A small network was shown many inputs. Here are its activations along a few directions, one row for each input.
Each table varies a few parts of the input and shows all the possible inputs, shuffled.
Descriptions start from the smaller parts, as in this example, which fits no table here: one of 4 places along a line, together with either a single point or one of 11 places around a ring or (one of 3 separate values, together with one of 8 places around a ring).
Shared parts are said once, and a part with two or three values counts as separate values.
In the rows, zero is written as 128.

Other details of the inputs vary at random and push rows far along two fixed directions, the same in every table; ignore that.

Table:
R1: [129 102 154 133 122 105 106 140 129 107 114 136 128 114 125]
R2: [128 148  95  93 122 141 163 127 131 169 151 101 107 123 121]
R3: [137 142 101 108 113 181 146 136 143 177 135 131  99 124 136]
R4: [145 152 102 113 120 188 143 124 142 156 128 134 119 131 131]
R5: [124 150  98 112 119 147 176 117 131 168 150 109 110 113 124]
R6: [141 135 148 118 128 110  95 106 126  75  99 135 155 150 125]
R7: [127 149  89 104 143 177 144 113 132 158 140 132 119 132 138]
R8: [131 146  88 125 135 175 152 129 133 174 156 117 104 124 128]
R9: [122 136 155 151 159  94  96  85 113  48 104 152 183 148 129]
R10: [127 126 140 138 170 130  98 103 117  95 110 153 161 158 146]
R11: [124 118 154 162 111 106 119 137 124 109 119 130 138 123 126]
R12: [119 102 164 175 105  79 111 160 130 128 127 135 121 106 127]
R13: [125  98 162 150 100  78 116 181 130 160 142 122 108 111 124]
R14: [123 155 103 122 135 148 151  94 122 111 127 116 142 134 124]
R15: [140 155 116 111 113 151 143  94 136 111 111 125 132 131 125]
R16: [144 129 151 147 140 143  96 111 128  84 109 150 159 163 143]
R17: [124 131 151 138 160  94  85  99 107  48 106 138 185 163 126]
R18: [124  93 157 139 107 102 130 173 132 158 140 127 104  98 123]
R19: [109  95 143 149 123  67 117 176 122 163 151 121 111 113 124]
R20: [122  96 157 148 100  77 114 183 130 160 138 125 106 115 123]
R21: [147 147 118 117 130 174 134 110 131 123 114 134 129 157 143]
R22: [138 150  98  96  99 150 154 133 144 158 132 100  95 120 120]
R23: [131 103 146 173 112 124 113 177 133 168 147 136 103 114 130]
R24: [138 143 105  90 113 166 155 118 142 133 122 114 108 116 120]
R25: [108  88 150 155 139  77 108 160 122 124 138 130 122 101 125]
R26: [138 158 117 119 171 166 108  79 121  81 111 158 178 162 135]
R27: [119 115 136 136 138  83 103 134 121 115 130 123 134 126 125]
R28: [130 134 104 133 143 158 135 122 131 144 143 123 124 140 140]
R29: [118 104 151 133 145  98 119 137 118 117 135 136 139 117 125]
R30: [128 147  99  79 144 160 157  97 127 123 127 124 133 134 121]
R31: [137 140 118 100 122 164 142 109 130 104 111 120 134 133 121]
R32: [112 102 141 144 144 103 115 140 116 107 130 127 139 118 124]
R33: [140 157 114 106 103 161 168 109 137 147 129 118 118 124 124]
R34: [141 129 174 113 154 119  87  84 115  28  81 168 193 167 126]
R35: [136 147  98 102  97 156 157 137 138 158 133  95 101 125 119]
R36: [111 104 132 150 122  76 118 169 127 155 150 111 105 106 123]
R37: [114 117 139 155 135  89 116 124 121 114 129 132 137 116 128]
R38: [144 144 119 111 134 174 129 107 135 129 108 138 130 152 143]
R39: [125 154 109 109 137 141 153  92 124 120 127 129 142 138 125]
R40: [115  96 132 167 136 108 122 171 122 171 151 128 103 120 144]
R41: [107  81 141 151 129  79 116 170 126 151 146 122 104  89 124]
R42: [136 155 109 103 103 159 167 111 137 146 125 122 117 128 123]
Description of these inputs: one of 2 separate values, together with either one of 6 places around a ring or (one of 3 separate values, together with one of 5 places along a line).
- The inputs of R9 and R12 match in every part but the choice among 2 separate values. If R32 is changed in the same way as R9 into R12, which row does it become? => R31
- The inputs of R34 and R30 match in every part but the choice among 2 separate values. If R23 is changed in the same way as R34 into R30, which row does it become? => R8
- Which other rows does R19 become when the place on the line of 5 takes its other values? List them by row number. => R2, R17, R27, R36
- Which other rows does R20 become when the choice among 2 separate values takes its other values? List them by row number. => R19

Table:
R43: [115  99 171 147 112  58 111 152 120 114 132 125 138 109 116]
R44: [124  87 149 152 109 109 117 189 134 175 144 126  95 113 135]
R45: [134 135  68  90 105 200 189 153 148 218 158  96  62  95 125]
R46: [140 165 113 110 169 162 113  66 118  78 110 149 174 172 138]
R47: [118 116 153 127 126  80 132 130 121 112 128 129 133 111 116]
R48: [131 154  77  87 100 151 179 122 144 163 145  79  86 107 110]
R49: [150 175 119 109 150 180 117  57 127  69  94 155 173 171 139]
R50: [124 107 161 177 123 101 100 154 128 132 126 150 133 125 136]
R51: [121  86 162 164 134  92  84 170 126 140 132 150 122 121 138]
R52: [143 170 116 105 170 166 115  61 120  65 107 151 183 179 138]
R53: [104  87 158 150 125  55 114 155 118 119 129 129 128 102 119]
R54: [118  94 165 183 125  99 102 157 124 122 130 147 133 113 135]
R55: [121 152  53  72  91 162 205 142 149 216 159  62  55  82 114]
R56: [135 154  77 101 119 183 176 126 137 186 150 101  95 132 131]
R57: [154 174 128 107 141 181 124  62 124  64  89 147 174 179 136]
R58: [134 159 106 107 164 176 135  75 120  90 117 136 162 156 130]
R59: [113  99 164 155 109  54 104 166 119 113 128 122 129 111 113]
R60: [125  90 165 160 133  95  87 168 127 132 128 151 130 126 136]
- What do these inputs look like to the network? => either one of 6 places around a ring or (one of 3 separate values, together with one of 4 places along a line)
- Which other rows does R46 become when the place on the line of 4 takes its other values? List them by row number. => R52, R56, R58
- Which other rows does R45 become when the place on the line of 4 takes its other values? List them by row number. => R44, R51, R60
